Each row below holds a small network's activations on one input, seen along a few directions.
Each table varies a few parts of the input and shows all the possible inputs, shuffled.
A made-up example of a description, with smaller parts first: ring(5) and (point or ring(9) or (values(3) and line(6))).
Shared parts are said once, and a part with two or three values counts as separate values.

Other details of the inputs vary at random and push rows far along two fixed directions, the same in every table; ignore that.

Table:
R1: [ 30   1 -32 -44  10  15 -33  -7 -28   8   7 -18]
R2: [-30  10  13   3 -17 -28  14  -2  38   6  -3  10]
R3: [  9  -9 -13   4  -2  16  10   5  -5  -9   0  -4]
R4: [ 28   3 -26 -41  24  21 -44 -11 -30   8   3 -11]
R5: [  7  13 -12 -18  -3  -2 -11  -4   1  12   8 -11]
R6: [-31  -6  21  30 -12  -5  31   6  30 -13 -21  18]
R7: [-42   9 -19   2  14  26  23 -18  26 -25 -45   7]
R8: [-18  11  14   8 -19 -30  19  11  33  16  10   5]
R9: [-33   3  13   3  -7 -21  12   8  41  12  -2  18]
R10: [ 22   1   2  10  -5   8   2  -1 -19 -10   1  -9]
R11: [ 46 -22  25  20  14   2 -13  21 -45   4  32   4]
R12: [-38  27 -34 -23  -9   6   2 -22  42  -3 -31 -11]
R13: [ 43 -15  19 -10  -6 -23 -23  14 -38  25  39  -7]
R14: [  4  -1  -8 -21  -8  -9 -15  -6  -3   9  -1 -11]
R15: [-14  -3  23  34 -16 -15  23  -1  18 -13  -7   8]
R16: [-22  -9   4  21 -16  -3  38  12  33 -12  -8   7]
R17: [ 11  -7   8  16  18  12   5   6 -22  -4   6  12]
R18: [-37   2  23   7 -15 -29   6  -2  36  10 -14  11]
R19: [  0   5 -43 -23  24  51 -11 -20 -10 -25 -36  -8]
R20: [-12  16 -52 -46  38  38 -23 -20   3   3 -14  -7]
R21: [-31  -5  20  30 -12  -2  31   6  30 -12 -17  18]
R22: [ -1  27 -55 -48  12  32 -22 -22   7  -3 -19 -21]
R23: [ 14 -22  43  35 -24 -28  21  18 -11   0  15   6]
R24: [ 15  -9  43  41 -22 -22  21  19  -7   2  23   4]
R25: [-40   4  22   5  -3 -24  12  -2  35  11  -8  16]
R26: [-18  12  13  10 -22 -28  15   8  30  16   8   6]
R27: [ 39 -19  33  24  18  -1 -11  11 -54   5  30   7]
R28: [ 41 -13  26  -3   7 -19 -32  15 -41  29  40   4]
R29: [ 30  10 -27 -39  17  14 -39 -18 -31   5   7 -19]
R30: [-23   4  16  32 -22 -11  31  -1  29 -14 -18   0]
R31: [ 26 -16  14  -5 -16 -34 -33  33 -50  16  28 -10]
R32: [ 17 -10  38  40 -17 -22  24  24  -3   3  26   5]
R33: [ -7   4   2 -14  15  -6 -20 -13  -7  12  -2  -2]
R34: [ -3   1 -16 -22  -4  -4  -1   5  12  11   5  -2]
R35: [-26   1  16  30 -16  -5  33   1  32 -16  -8  11]
R36: [-31  13 -28   0   1  29  21 -17  34 -29 -34   1]
R37: [-25  -9  12  25 -23 -11  33   1  26 -13 -18   4]
R38: [-20 -10  29  36 -11 -14  23   4  16  -9 -15  13]
R39: [  1   6 -49 -21  27  57  -8 -13  -4 -22 -26  -2]
R40: [  3   2 -12   9   3  18   9  -2   3 -15  -2   2]
R41: [-42   8 -21   4  14  25  21 -20  26 -23 -46   5]
R42: [-12  -4  20  32 -11  -9  31  11  24 -11   5  11]
R43: [ 43 -14  22 -11  -7 -27 -25  11 -39  22  31  -9]
R44: [ 28   9 -28 -35  17  12 -41 -21 -31   5   6 -21]
R45: [  5   9 -14 -17   4  -1 -14  -5   1  10  13  -2]
R46: [ 43  -7  22  -4   1 -23 -28   7 -39  23  43  -4]
R47: [ -4   3  -4 -14  18   3 -16  -4  -5  17  10   5]
R48: [  3  -7 -12   2  -5  15  12   0   1 -14 -10  -4]
R49: [  2  -7  -2   9  23  19   8   4 -10  -9  -1   8]
R50: [-13 -11  16  24 -21  -7  30  10  19  -9  -3   6]
R51: [ 40   5 -29 -14  16  37 -18  -7 -37 -13   0 -22]
R52: [ -8 -12 -18  12 -13   3  -1  20 -20 -21 -11  -8]
R53: [  7  -4  39  18 -15 -46   7  19   3  24  36  14]
R54: [  8  -1   1  10   1  10   4  -7  -9 -16  -5  -3]
R55: [ 36 -10  34  -4  15 -24 -34   5 -47  25  32  -2]
R56: [-11   1  16  31 -19  -6  32  10  22  -8   1   5]
R57: [  0  -5   5  12  17  14   6  -3 -13 -11  -9   8]
R58: [ 41 -12  33  -6   5 -24 -36   9 -43  23  30  -2]
R59: [-14  17 -48 -46  32  37 -25 -26   1   1 -18  -7]
R60: [-36  15 -42 -30  -6  15   7 -11  42   0 -22  -1]
R61: [  7  14  -6 -18  -6  -8 -13  -6  -1  10   1 -13]
R62: [ -9  15 -51 -49  22  38 -29 -22   5  -1 -21  -8]
Each input here is: values(2) and (point or (line(5) and line(6))).
Changing only the values(2) part turns R49 into R20. The same change can be made to R23. Which row results?
Answer: R43
Change only the line(5) part in R28. List by row number the other rows that result.
Answer: R26, R45, R47, R60
Change only the line(6) part in R24. List by row number the other rows that result.
Answer: R10, R30, R32, R51, R56
Change only the values(2) part in R55. List by row number the other rows that result.
Answer: R7
Change only the values(2) part in R13. List by row number the other rows that result.
Answer: R50

Table:
R63: [-40  12  -4   7 -16  -6  30   0  49  -4 -14   8]
R64: [ 26 -10  20   8 -11 -19 -11  11 -26   9  20  -5]
R65: [ 25  -5  12   1  -6 -12  -9   6 -21   6  17  -6]
R66: [ 18  -4  17   4   9  -8  -8   5 -19  13  21   4]
R67: [-47  13 -11  -1  -1   4  22  -9  47  -6 -27  13]
R68: [-26  -9  43  29 -19 -37  19  11  22   9   0  16]
R69: [  7   1 -39  -7  11  43   6  -9  -7 -25 -22 -12]
R70: [  4   0 -23   1  21  39   0 -11 -11 -23 -18  -2]
R71: [  4   8 -30 -22   4  19 -12 -10  -6  -7 -10 -13]
R72: [-18  -1  37  30 -28 -38  27  18  29   8   9  13]
R73: [ 18  -7  18   3   5 -10 -14   4 -25   9  14   0]
R74: [-43   9  -2   4  -3  -2  21  -8  44  -4 -23  10]
R75: [ 23  -3   5  -1  -2  -2  -6   7 -13   9  21  -3]
R76: [  4   4 -19 -21  17  18 -15 -13  -9  -3  -8  -5]
R77: [  1   8 -28 -22  20  26 -11 -11  -1  -1  -5   1]
R78: [ 14 -12  18   3   4 -14 -15   7 -24   7  11   0]
R79: [ 29  -9  20   9  -7 -19  -8  11 -22  11  27  -4]
R80: [  1   4 -33 -24   4  18 -14  -8  -7  -9 -14 -14]
Changing only one part turns R67 into R72. The same change can be made to R78. Which row results?
Answer: R80
What do these inputs look like to the network?
Answer: values(2) and (point or line(8))
Change only the values(2) part in R69. List by row number the other rows that result.
Answer: R70
